Look-ups in named tables: a row name and a column name give one cell, copied from the table.

Vaki.tsv
	Kek	Gosun	Suf	Seg	Ded	Gad
Vifovof	143	75	129	59	87	101
Mev	82	127	97	113	110	113
Punomik	120	35	71	137	105	62
Rokilu	45	18	47	151	112	48
Tetif	95	82	86	90	131	108
Gebamo	124	106	76	138	62	80
Bap	84	121	136	90	113	137
Bamizos	87	100	90	98	86	126
Gipu	200	102	168	43	75	108

Mev, Gosun -> 127
Bap, Gosun -> 121
Tetif, Suf -> 86
Vifovof, Kek -> 143
Punomik, Kek -> 120
Rokilu, Gad -> 48
Gebamo, Suf -> 76
Bap, Ded -> 113
Bamizos, Suf -> 90
Bamizos, Seg -> 98
Vifovof, Suf -> 129
Tetif, Gosun -> 82
Gipu, Seg -> 43
Rokilu, Seg -> 151
Vifovof, Gosun -> 75
Punomik, Ded -> 105
Tetif, Ded -> 131

Vezi:
,Tos,Velufig
Pir,4.10,-0.09
Rovunov,7.93,-1.65
Tel,9.26,0.18
Pavi,8.88,-1.80
Som,6.91,-5.42
Gagizi,-0.78,7.71
Gosebeb,5.30,-8.09
Gulu,8.02,3.62
Rom,-7.86,5.89
Desem,-8.31,6.41
Mirolev,-5.69,3.83

Velufig of Gagizi: 7.71
Tos of Gulu: 8.02
Tos of Mirolev: -5.69
Velufig of Gulu: 3.62
Tos of Som: 6.91
Tos of Tel: 9.26
Velufig of Gosebeb: -8.09
Tos of Rovunov: 7.93
Velufig of Tel: 0.18
Tos of Pir: 4.10
Tos of Desem: -8.31
Tos of Gagizi: -0.78
Tos of Rom: -7.86
Velufig of Pavi: -1.80
Velufig of Desem: 6.41
Velufig of Rovunov: -1.65

Nuf =
           Mis   Vami    Nur    Tuk  Pigeka    Duz
Gomadir  57959  55830  83145  63086   47941  75304
Goleno   59787  62097  96204  72880   50515  87629
Ribe     56736  50655  69729  52413   42726  66887
Dataz    13464  25684   1102  25138   34843   5400

What is the Tuk of Goleno in Nuf?
72880
What is the Pigeka of Dataz in Nuf?
34843
What is the Tuk of Ribe in Nuf?
52413
What is the Mis of Gomadir in Nuf?
57959
What is the Mis of Goleno in Nuf?
59787
What is the Vami of Gomadir in Nuf?
55830
What is the Pigeka of Goleno in Nuf?
50515
What is the Pigeka of Ribe in Nuf?
42726
What is the Nur of Ribe in Nuf?
69729
What is the Nur of Gomadir in Nuf?
83145
What is the Nur of Goleno in Nuf?
96204
What is the Vami of Dataz in Nuf?
25684
What is the Nur of Dataz in Nuf?
1102
What is the Duz of Dataz in Nuf?
5400
What is the Duz of Ribe in Nuf?
66887
What is the Pigeka of Gomadir in Nuf?
47941
Which row has the largest Mis? Goleno

Table Petom
	Rakulo	Boro	Vate	Zerivi	Molopob
Dafaso	-10.88	-5.20	-30.27	6.34	20.16
Mosok	-39.90	-68.05	78.74	43.53	34.38
Muf	-8.03	-8.51	-8.62	-8.12	-8.78
Fak	-43.87	-75.61	89.88	50.19	39.87
Tarot	-27.22	-43.94	43.25	22.33	16.90
Puz	-32.83	-40.34	10.86	47.05	64.79
Gizal	-15.08	-1.04	-58.34	24.62	57.69
Tet	-29.72	-43.85	33.55	32.31	34.79
Votisal	-37.87	-49.33	23.13	55.86	73.07
Rov	-20.28	-31.19	24.61	11.42	7.66
Mev	-13.61	-2.60	-47.94	17.77	43.79
Leviva	-40.58	-69.35	80.66	44.68	35.33

Boro of Leviva: -69.35
Rakulo of Gizal: -15.08
Zerivi of Puz: 47.05
Vate of Mev: -47.94
Zerivi of Rov: 11.42
Molopob of Muf: -8.78
Zerivi of Votisal: 55.86
Zerivi of Fak: 50.19
Molopob of Mosok: 34.38
Boro of Mosok: -68.05
Vate of Gizal: -58.34
Row with the largest Molopob: Votisal

Tumapiv =
	Tufum	Vifo	Kolun	Depe	Kageni	Zan	Bifaz	Rer	Futub
Geg	505	517	544	538	502	540	503	449	519
Mosi	500	507	513	510	505	511	503	486	503
Paz	532	590	703	599	531	631	538	288	554
Lel	538	626	781	652	547	694	549	197	577
Fazip	525	599	723	638	538	668	534	252	566
Sofini	449	352	180	370	443	311	433	830	428
Ral	518	512	529	486	497	497	511	485	504

What is the Vifo of Paz in Tumapiv? 590
What is the Kageni of Paz in Tumapiv? 531
What is the Kolun of Mosi in Tumapiv? 513
What is the Depe of Ral in Tumapiv? 486
What is the Rer of Fazip in Tumapiv? 252
What is the Depe of Paz in Tumapiv? 599
What is the Bifaz of Ral in Tumapiv? 511
What is the Rer of Lel in Tumapiv? 197
What is the Futub of Mosi in Tumapiv? 503
What is the Zan of Fazip in Tumapiv? 668
What is the Tufum of Ral in Tumapiv? 518
What is the Kolun of Paz in Tumapiv? 703
What is the Kolun of Ral in Tumapiv? 529
What is the Vifo of Lel in Tumapiv? 626
What is the Bifaz of Fazip in Tumapiv? 534
What is the Tufum of Lel in Tumapiv? 538
What is the Kolun of Sofini in Tumapiv? 180

Bul
|  | Fumiku | Lup | Vitekol | Mukog | Tovogop | Lodilid | Kug |
|---|---|---|---|---|---|---|---|
| Mut | 538 | 779 | 233 | 395 | 267 | 107 | 91 |
| Rifado | 534 | 331 | 572 | 292 | 223 | 493 | 179 |
| Gomu | 355 | 311 | 593 | 546 | 609 | 152 | 381 |
| Suda | 592 | 755 | 293 | 300 | 707 | 161 | 314 |
| Gemub | 259 | 354 | 266 | 172 | 636 | 314 | 88 |
| Bovomip | 497 | 324 | 273 | 235 | 140 | 442 | 316 |

Mut, Lodilid: 107
Mut, Mukog: 395
Bovomip, Fumiku: 497
Bovomip, Lodilid: 442
Bovomip, Lup: 324
Mut, Vitekol: 233
Gemub, Lodilid: 314
Bovomip, Kug: 316
Gomu, Tovogop: 609
Suda, Tovogop: 707
Mut, Tovogop: 267
Rifado, Vitekol: 572
Suda, Fumiku: 592
Which row has the largest Mukog? Gomu

